Each row below holds a small network's activations on one input, seen along a few directions.
Each table varies a few parts of the input and shows all the possible inputs, shuffled.
Descriptions start from the smaller parts, as in this example, which fits no table here: one of 8 places around a ring, together with either a single point or (one of 2 separate values, together with one of 4 places along a line) or one of 11 places around a ring.
Shared parts are said once, and a part with two or three values counts as separate values.
In the rows, 128 means zero.

Other details of the inputs shift rows strongly along three fixed directions, in all tables alike. That doesn't count.

Table:
x1: [151 141 160  37  93  96  83 164  95 121 128 135 142]
x2: [150 137 133 181 114 151 134 182 182 130 113 111 117]
x3: [ 77 135 128 102 144 161 142 127 120 170 145 136 111]
x4: [ 73 157 173 110 133 165 151 169 142 172 152 127 141]
x5: [217 134 125 114 122  70 119 189 141  61 120 106 122]
x6: [ 89 137 149  96 119 140 119 112  98 147 137 151 142]
x7: [ 88 148 173 104 144 140 144 141 137 158 148 126 155]
x8: [ 67 128 147 144 114 165 152 121 103 188 154 110 142]
x9: [115 136 135  76 154 117 139 127 131 146 134 117 150]
x10: [ 88 123 122  90 133 138 127 105  87 140 147 154 110]
x11: [205 128 146  83  97  77  82 171 138  89 109 112 142]
x12: [115 104  94 208 119 160 122  66 139 133  93 145 120]
x13: [114 102 100 224 139 155 136  56 159 132  99 135 134]
x14: [150 135 131  85 142 102 131 145 137 121 127 111 142]
x15: [116 122 117 177 116 146 127  96 118 116 122 154 125]
x16: [111 128 132 192 141 149 149 102 152 129 125 133 137]
x17: [189 131 112 129 109 117 115 197 149  97 125 114  87]
x18: [139 140 148 187 135 147 153 172 190 126 129 107 133]
x19: [105 141 149  59 156 112 141 127 113 141 143 124 152]
x20: [118 116 145  48 118  94  82  67  78 132 119 147 163]
x21: [165 122  99 174 118 134 133 164 144  93 128 129  83]
x22: [108 135 136  81 129 130 129 157 101 129 154 142 108]
x23: [181  78  62  97 121  71  70  17  88  91  74 144 141]
x24: [ 76 162 185 112 153 147 158 160 136 160 164 129 155]
x25: [137 101  97 142  99 119  86  47  85 105  97 163 129]
x26: [161 139 153 161 104 118 137 198 151 129 148  71 137]
x27: [109 141 161  44 106 109  97 128  72 130 143 155 148]
x28: [133 118 123 162 126 116 116  77 110 103 119 149 140]
x29: [156  92  69 134 109 115  88  60  89  98 101 154  95]
x30: [109  92  83 182 111 145 141  76  97 155 132 122  94]
x31: [ 99 125 139  78 114 130  98  94  94 154 118 147 146]
x32: [ 78 131 116 144 150 175 153 123 139 170 139 133 104]
x33: [ 70 134 133 129 150 134 169 108 114 181 160  92 146]
x34: [179 135 117 130 112 120 123 200 143  94 134 119  87]
x35: [206 135 123 130 128  84 131 188 157  72 120 102 121]
x36: [ 90 150 147 122 174 152 179 161 173 170 148 105 145]
x37: [121 133 144  22 144  88 114 112  91 134 135 130 156]
x38: [107 135 135  51 132 133 114 153 113 166 137 128 115]
x39: [149 134 103 207 136 168 158 190 192 130 126 108  81]
x40: [112 153 160 151 125 163 152 194 170 151 140 116 127]
x41: [109 139 142  96 158 117 151 129 121 130 142 124 143]
x42: [187 120  99 163 136 104 134 137 160  87 109 110 123]
x43: [119  98 102 188 133 141 119  49 142 133  95 137 141]
x44: [198 120 126 132 102  82  90 127 121  71 108 132 134]
x45: [103 128 121 195 124 161 144 105 134 129 126 148 123]
x46: [187 140 136 116 134  85 135 190 144  76 131 107 125]
x47: [115 104  81 161 129 146 122  69 105 122 116 153  95]
x48: [103 129 133 196 144 153 151  96 148 132 129 136 138]
Description of these inputs: one of 4 places along a line, together with either a single point or one of 11 places along a line.
The inputs of x9 and x32 match in every part but the place on the line of 4. If x33 is changed in the same way as x9 into x32, which row does it become?
> x30
Which other rows agree with x1 in the place on the line of 4? List them by row number.
> x2, x4, x6, x8, x12, x15, x25, x27, x31, x40, x45
Which other rows agree with x7 in the place on the line of 4? List them by row number.
> x11, x13, x16, x18, x20, x24, x26, x28, x43, x44, x48

Table:
x49: [109 139 167  58 100 125  95 147  96 157 151 122 136]
x50: [144  86  40 215 132 134 146  34 115 119  95 125 108]
x51: [ 73 105  87 206 179 173 174  53 142 154 137 138 107]
x52: [231  97 109 159  88  70  68  95 122  40  85 142 128]
x53: [103 146 160  12 144  91 118 106  71 123 138 143 175]
x54: [131 126 148  86 101 114  82 125  93 132 137 141 128]
x55: [105 136 126 141 118 159 164 168 130 163 143 104 108]
x56: [ 80 162 217  61 143 135 143 193 142 176 173 111 166]
x57: [ 91  99 103 164 165 128 130  13 111 138 115 144 141]
x58: [112 138 151 138 115 132 143 147 135 156 134 102 165]
x59: [ 51 151 167 120 160 185 174 183 145 189 180 121 107]
x60: [123 133 155  42 148  90 105 105  96 116 134 134 157]
x61: [204 102  76 238  99 135 128 160 172  81 108 103  65]
x62: [160 108 140 109  98  90  87 106 115 114 116 120 150]
x63: [115 141 151 155 136 161 145 148 180 148 113 129 150]
x64: [ 74 119  77 231 176 177 196  62 142 128 131 154 116]
x65: [ 88 139 148  95 141 145 138 156 115 147 157 142 107]
x66: [187 138  98 232 122 169 155 235 224 102 105 107  71]
x67: [ 91 155 153 132 127 179 136 166 161 169 129 137 128]
x68: [210 120 102  78  79  67  78 161  83  51 107 147 103]
x69: [159  90  61  75 126  94  73  37  89 105  79 160 122]
x70: [165 149 167  74 104  87 109 161 109  90 126 138 161]
x71: [166 156 180  76  97 104  98 220 130 108 150 130 121]
x72: [212 158 140 179  83 114 127 239 166  62 124 122 105]
x73: [182 110 111 137 123  81 107 111 137  96 109 104 130]
x74: [111 133 121 156 160 150 173 157 165 155 155 100 108]
x75: [ 64 111 105 127 152 132 142  17  83 172 116 127 166]
x76: [ 93 121 118  72 154 122 109  52 111 152 101 148 160]
x77: [107 161 161 145 108 163 155 214 150 169 156  95 133]
x78: [ 98 112  99 126 162 134 140  67 111 126 136 151 119]
The inputs of x55 and x50 match in every part but one. If x66 is changed in the same way as x55 into x50, which row does it become?
> x69
What do these inputs look like to the network?
> one of 5 places around a ring, together with either a single point or one of 5 places along a line
Which other rows agree with x75 in the place on the ring of 5? List them by row number.
> x53, x57, x60, x73, x76
Start at x55 and move only the place on the line of 5, one step at a time. The first step leads to x61. Which rows follow, in order?
> x59, x65, x68
